These are the activations of a small neural network, seen along a few directions. Each row is one input.
In each table, some parts of the input vary, and every possible input appears once, in random order.
Descriptions start from the smaller parts, as in this example, which fits no table here: one of 2 separate values, together with either a single point or one of 11 places along a line or (one of 4 places along a line, together with one of 8 places around a ring).
Shared parts are said once, and a part with two or three values counts as separate values.
(in the rows, 128 means zero)

Other details of the inputs vary at random and push rows far along three fixed directions, the same in every table; ignore that.

Rows:
row 1: [117 187 114 102 203 117  81 153 175  99 138 146 154]
row 2: [161 154 127 150 119 144 138 138 103 108 153 194  98]
row 3: [ 90  55 108 116 109 127 102 113 143 173  92  86 118]
row 4: [144 104  78 128  53 112 172 119  85 116 121 114 125]
row 5: [157 156 141 181 145 102 130 154 108  86 148 144  89]
row 6: [ 86  43 152  92 141 128 220 113 163 184  94  94 124]
row 7: [182 167 149 158 110 130  70 171 102  61 152 186 147]
row 8: [129  89 166  93 170 164 111 184 194  92 130 160 133]
row 9: [ 83 137 122 117 147 120  89 101 142 190 109 107 183]
row 10: [165 170 135 136 137  85 144 132 105  64 136 151 121]
row 11: [ 97  79  92  72 116 121 120 112 153 154  90 101 147]
row 12: [177 116 172 142 115 153 142 178 127  40 158 181 119]
row 13: [194 134 175 175 162 140 157 152 132  78 150 185  94]
row 14: [110 186 119 103 195 126  80 140 176  87 145 139 160]
row 15: [133 122 170 138 142 131 207 131 121  55 143 161  57]
row 16: [165  85 193 127 126 129 194 143 105  85 144 184 112]
row 17: [119  52 164  72 154 164 185 109 137 171  91  22  74]
row 18: [130 206  87 177  93  76  77 141  93 141 138  98 152]
row 19: [141 113 197 105 186 146 121 139 200 103 122 150 146]
row 20: [112 172  75 164  72 123  70 138  62 141 149 134 175]
row 21: [123 125 105 138  83 129 117 116  86 124 118 152 104]
row 22: [191 189 117 144 128 137 106 144 111  68 173 195 154]
row 23: [ 94  68 107 125 112 138 123 100 157 187 117  82 124]
row 24: [150 162  77 150  79 102 150  91  97 145 125 107 154]
row 25: [156  95 104 171  72 109 159 119  90 161 128 115  96]
row 26: [ 77  82 133  94 141 137 157  76 169 184  84 104 110]
row 27: [122 130  89 141  87 136 128 133  91 133 125 153  99]
row 28: [111 111 163  93 185 187 125 132 189 102 147 184 111]
row 29: [ 95 118 127 115 134 138 110 109 186 172 113  82 168]
row 30: [157  96 125 165  80 107 139 107  92 146 125 122 104]
row 31: [102 182  55 111 146 116  63 104 160 198 110 100 194]
row 32: [ 83 137 161 108 185 112 105 137 150 119 127 129 148]
row 33: [ 97 157 118 111 168 184  53 147 161 100 146 182 136]
row 34: [182  98 145  80 103 134 243 112  74 117 106  58  79]
row 35: [130 154 100  90 176 152  64 167 169 102 136 173 165]
row 36: [ 56 154 104 111 152 111  79  96 148 165 105 100 124]
row 37: [179 161 124 180 133 143  73 178 101  76 161 192 116]
row 38: [196 127 177 145 130 139 154 174 134  71 160 189 117]
row 39: [111  38 120  58 137 131 203 116 186 163  98 104 117]
row 40: [133 111 119 146  95 123 205  99 106 154 110 130  83]
row 41: [135  83 168  71 186 136 175 113 197 111 103 141 132]
row 42: [130 137  94 155  74 106 136 127  71 174 138 128 150]
row 43: [132 121 127  80 163 135 100 121 173 128 124 149 159]
row 44: [129 104 116 150  62 114 179 114  73 150 141 120 135]
row 45: [111 128 169 105 198 182 137 121 194 103 135 175 114]
row 46: [109 107 134 142 105  83 206 134  89 133 122 103 104]
row 47: [112 164 152 140 204 121  44 141 167 103 137 138 131]
row 48: [153 156 122 119  93 147 172 101  45 147 117  72  75]
row 49: [130 202 103 174  89  69  66 124  87 132 131  97 156]
row 50: [202 125 206 104 138 160 193 156  98  73 136 100  87]
row 51: [153 153 103 171  72  97 137 119 102 165 121 101 146]
row 52: [ 75  91 146 100 143 116 147 126 187 137 112  67 128]
row 53: [107  64 152  87 126 130 129 118 182 163 105 100 142]
row 54: [112 184  90 163 108  98 127 120  86 134 131 127  97]
row 55: [ 96 122 105 114 112 139  76 119 169 178 128  92 174]
row 56: [108  87 181  86 183 160 111 165 162  90 130 179 144]
row 57: [152 184  96 197 100 100  62  98  87 162 129 119 149]
row 58: [100 135 151 117 173 152 119 127 163 138 138 140 169]
row 59: [151 165 143 115 122 144 144 130  50 141 134  77 128]
row 60: [106 133 126 156  94  89 179 123  78 121 137 101 122]
row 61: [162 123 130 171 109 146 110 154 103  78 153 163 107]
row 62: [128  64 149 159  95  95 228 113 108 108 120  83  56]
row 63: [ 89 163  82 154 143 137  37  96 159 197 124  87 172]
row 64: [ 65 149  68 115 128 135  36 145 127 192 123 116 191]
row 65: [136 156 101 151  83 121 106  99  83 148 132 154 118]
Each input here is: one of 5 separate values, together with either a single point or (one of 3 separate values, together with one of 4 places along a line).
Changing only the choice among 5 separate values turns row 29 into row 45. The same change can be made to row 18. Which row results?
> row 54
Changing only the choice among 5 separate values turns row 16 into row 30. The same change can be made to row 46. Which row results?
> row 5
Change only the choice among 3 separate values in row 12. List by row number the other rows that result.
> row 7, row 8
Change only the place on the line of 4 in row 36. List by row number the other rows that result.
> row 21, row 26, row 65
Which other rows agree with row 34 in the choice among 5 separate values? List them by row number.
> row 1, row 4, row 10, row 11, row 14, row 22, row 24, row 31, row 35, row 39, row 41, row 43
Start at row 20 and move only the place on the line of 4, one step at a time. The first step leads to row 44. Which rows follow, in order?
> row 58, row 60

Rows:
row 66: [177 120 152  85 161 216 129 160 117 106 151 133 120]
row 67: [106 136 117  97 161 131  69 105 154 179 108  46 166]
row 68: [106 134 111 117 138 134 119 141 153  90 133 166 125]
row 69: [101 121 156 109 194 124 125 150 197 122 131 159 167]
row 70: [186 116 132 119  52 167 193 141  30 142 135  80 100]
row 71: [ 49 120  79  98 133 142  47 117 144 196 108 131 172]
row 72: [190 175 146 169 118 111 178 105  70 110 145 121 117]
row 73: [ 88 106 172 127 154 153 151 112 134 159 119 109  89]
row 74: [ 84 170  44 142  81  93  69 115 104 158 134 127 165]
row 75: [128 198  81 161 106 139  26 131  87 124 160 202 162]
row 76: [162 171 149 121 190 144 104 120 176 125 134 155 142]
row 77: [131 199  91 187 115 134  13 122  70 148 147 119 136]
row 78: [133 114 170 101 182 153 141 125 204 115 127 154 155]
row 79: [ 99  95 103 122  94 135 166  87  76 164 105  91  77]
row 80: [119 126 164 100 208 143 100 147 181 102 128 105 130]
row 81: [128  17 152  91  92 120 211 106 167 149  85  70 119]
row 82: [ 62 201  95 150 142 106  66 112 124 184 129  72 149]
row 83: [111 155 134 108 187 143 122 140 136  81 141 143 103]
row 84: [119  93 148 137 154 156 144 109 162 147 118 156  76]
row 85: [ 73  98 101 127 121 140  32 121 165 185 121 123 161]
row 86: [155 131 112 164  68 137 145 122  69  96 137 187  96]
row 87: [120 158 174 132 178 132  93 168 142  82 146 120 114]
row 88: [188 192 160 180 154 114 166 138  89  62 163 163 103]
row 89: [123 121 169  98 192 136 125 138 191 131 129 156 181]
row 90: [142 123 147 129 149 130 104 156 173  84 134 149 145]
row 91: [139 220  76 145 117 105  50 140 103 108 158 175 186]
row 92: [123 207  44 133 106 100  65 105 102 164 118 107 150]
row 93: [115 116 124 103 158 166 105 119 150 132 117 163  90]
row 94: [169 148 111 127  84 106 191  93  48 126 120  86 111]
row 95: [ 80  97  79 121  77  85 162 120 102 154 107 108 133]
row 96: [ 85 185  65 105 141 114  78 100 113 171 114  68 156]
row 97: [105 110  76 114  71  99 164 101 116 152 101  96 134]
row 98: [114  83 141 136 127 158  89 136 161 124 123 152 119]
row 99: [168 142 138  89 157 142 144 120 144 106 120 146 120]
row 100: [124  51 133  77  89 103 229 108 117 150  92  98 135]
row 101: [ 62 154  57  95 151 125  59 107 169 178 104  98 135]
row 102: [108  73 125 110 132 107 206  93 173 171  91  83  91]
row 103: [193 163 159 183 122 101 171 152 108  52 172 212 127]
row 104: [199 126 141 161  71  97 148 135  87  96 146 145 147]
row 105: [111 126 167 104 154 163 140 131 108 113 128 138  85]
row 106: [218 158 134 165  92 106 135 128  85  98 135 132 115]
row 107: [106  99 133 130 141 129 103 150 180 101 127 136 128]
row 108: [ 93  52 129 120 127 110 218  99 173 158  95  95  63]
row 109: [145 114  98 145  86  90 141 114 117 149 105  79 108]
row 110: [ 98  82 140 125 140 108 121 161 163 114 124 131 139]
row 111: [165 155 162 183  93 129 119 143  49 100 147 131  86]
row 112: [101  97 129  83 145 114 160 142 153 120 112 137 150]
row 113: [157  95 131  87 120 189 121 172 122 134 140 151 165]
row 114: [118 144 160 143 193 135 147 135 152  90 147 144  96]
row 115: [143 109 189  95 151 131 156 133 138 124 115  69 125]
row 116: [ 97  91 149 112 171 132  89 161 203 100 139 153 142]
row 117: [172 107 113 126  49  94 208 105  70 120 125 131 130]
row 118: [ 95  25 137 139  80 123 209  93 134 174 109 130  88]
row 119: [ 79 198 103 135 143 103  85 106 125 192 120  58 163]
row 120: [176 139 133 175  84  80 141 162  80  84 143 150 145]
row 121: [105 132 147 145 169 116 126 156 164 102 145 179 143]
row 122: [131 113 131  79 138 144 144 117 161 119 113 135 151]
row 123: [103  74 108 155  67 109 114 124  98 174 110 112 132]
row 124: [ 83 145 102 117 100 102 153 112  85 150 112  66 103]
row 125: [110 208  69 194 103  91  50 126 111 143 161 160 173]
row 126: [128 122  97 191  56  86 186 109  94 127 129 131 103]
row 127: [ 94 145  87 179  89 112  81 111  95 189 129 145 157]
row 128: [128 118 171  64 154 138 187 117 127 126 109  83 118]
row 129: [162 101 122  92 112 206 116 156 136 126 139 147 148]
row 130: [118 125 193  92 199 139 121 160 175  97 126  98 124]
row 131: [192 159 157 183 117 111 182 146 112  50 159 199 114]
row 132: [107  28 134 116 107 139 159 104 154 172  87  91  66]
row 133: [112 114 105 155  98  96 141 116  95 138 118  63  97]
row 134: [170 116 133  91 132 204  93 171 138 114 161 177 164]
row 135: [184 168 174 198 145 150 151 133  71  66 169 198  71]
row 136: [184 125 129  88 147 211 103 159 140 121 142 153 124]
row 137: [187 147 138 170  85  97 174 116  92 112 150 163 146]
row 138: [113 111 144 111 190 141  87 152 203 105 124 135 106]
row 139: [146 153 190 114 170 134 167 122 135 123 131 105 128]
row 140: [130 161 171  89 182 137 151 149 130  80 134 128 115]
row 141: [159 119 168 114 156 125 107 160 154 100 134 150 175]
row 142: [ 96 139  76 135 101  93  52 123 146 174 122  91 188]
row 143: [105  98 102 173  69 126 144  93 110 173 116 133 109]
What do these inputs look like to the network?
> one of 6 places along a line, together with either a single point or (one of 3 separate values, together with one of 4 places along a line)
Changing only the place on the line of 6 turns row 77 into row 111. The same change can be made to row 114. Which row results?
> row 82
Changing only the place on the line of 6 turns row 106 into row 104. The same change can be made to row 136. Which row results?
> row 134
Change only the choice among 3 separate values in row 108. List by row number the other rows that result.
> row 101, row 138
Which other rows agree with row 90 in the place on the line of 6? List them by row number.
> row 68, row 78, row 81, row 86, row 97, row 98, row 107, row 122, row 126, row 129, row 131, row 143
Change only the place on the line of 4 in row 93. List by row number the other rows that result.
> row 92, row 99, row 101

Rows:
row 144: [ 94  60 118  92 117 134 148 113 171 174 101 100 141]
row 145: [128 142 112 153 104  97 143 113 106 139 127 122 130]
row 146: [118 110 158  86 182 156 145 127 172 115 121 133 112]
row 147: [106 136  99 136 114 132  79 130 122 149 129 132 141]
row 148: [ 84  67 112  91 123 143 152 104 164 175 102 107 125]
row 149: [120  80 147 117 128 128 178 125 139 123 114 109  86]
row 150: [141  82 132 142  82 119 168 133 102 120 125 131 109]
row 151: [102 146 120 104 172 145  65 147 172 123 135 163 167]
row 152: [151 113 160 130 120 132 188 131  97 106 129 119  89]
row 153: [152 136 146 137 136 120 136 144 132  91 138 142 124]
row 154: [104 125 135 101 182 173  66 142 186 135 134 160 148]
row 155: [124 184  97 168 110 107  92 114  96 141 138 134 140]
row 156: [120 132 103 131 104 123 125 107 106 164 114  89 119]
row 157: [167 153 137 147 121 129 122 134 100 108 140 134 122]
row 158: [128 147 102 132  92 102 153 109  84 154 119  85 133]
row 159: [176 121 190 159 146 135 181 152 116  55 151 187  80]
row 160: [115 103  85 128  76 111 150 103 112 172 112 108 137]
row 161: [161 123 140 132 110 118 166 126 110 113 126 121 117]
row 162: [157 155 155 135 162 145  85 170 146  67 159 201 150]
row 163: [128 112  89 150  66 118 122 111  97 171 119 106 139]
row 164: [128 186  89 157 109 110  90 120  94 133 136 124 136]
row 165: [173  73 189 134 127 128 218 149 123  63 133 147  70]
row 166: [133 186  88 155 108 101  93 124  98 132 136 123 148]
row 167: [130 183 105 147 134 135  61 143 115 108 152 177 152]
row 168: [150 158 138 141 126 129 118 137  98 118 139 118 132]
row 169: [ 93 117 132 121 156 131  92 123 167 158 120 109 145]
row 170: [150 170 135 138 130 129 137 130  91 105 142 135 120]
row 171: [ 94  87 121  81 140 127 160 103 162 169  96  79 126]
row 172: [122 145 142 105 159 135 109 135 146 130 129 111 151]
row 173: [ 92 108 163  92 204 146  99 139 215 129 123 135 151]
Changing only one part turns row 166 into row 149. The same change can be made to row 145. Which row results?
> row 159
What do these inputs look like to the network?
> one of 5 places around a ring, together with either one of 2 separate values or one of 4 places along a line
Which other rows agree with row 168 in the place on the ring of 5? List them by row number.
> row 150, row 157, row 163, row 165, row 169
Change only the place on the ring of 5 in row 162. List by row number the other rows that result.
> row 147, row 150, row 151, row 167
Change only the place on the line of 4 in row 164. List by row number the other rows that result.
> row 146, row 155, row 170
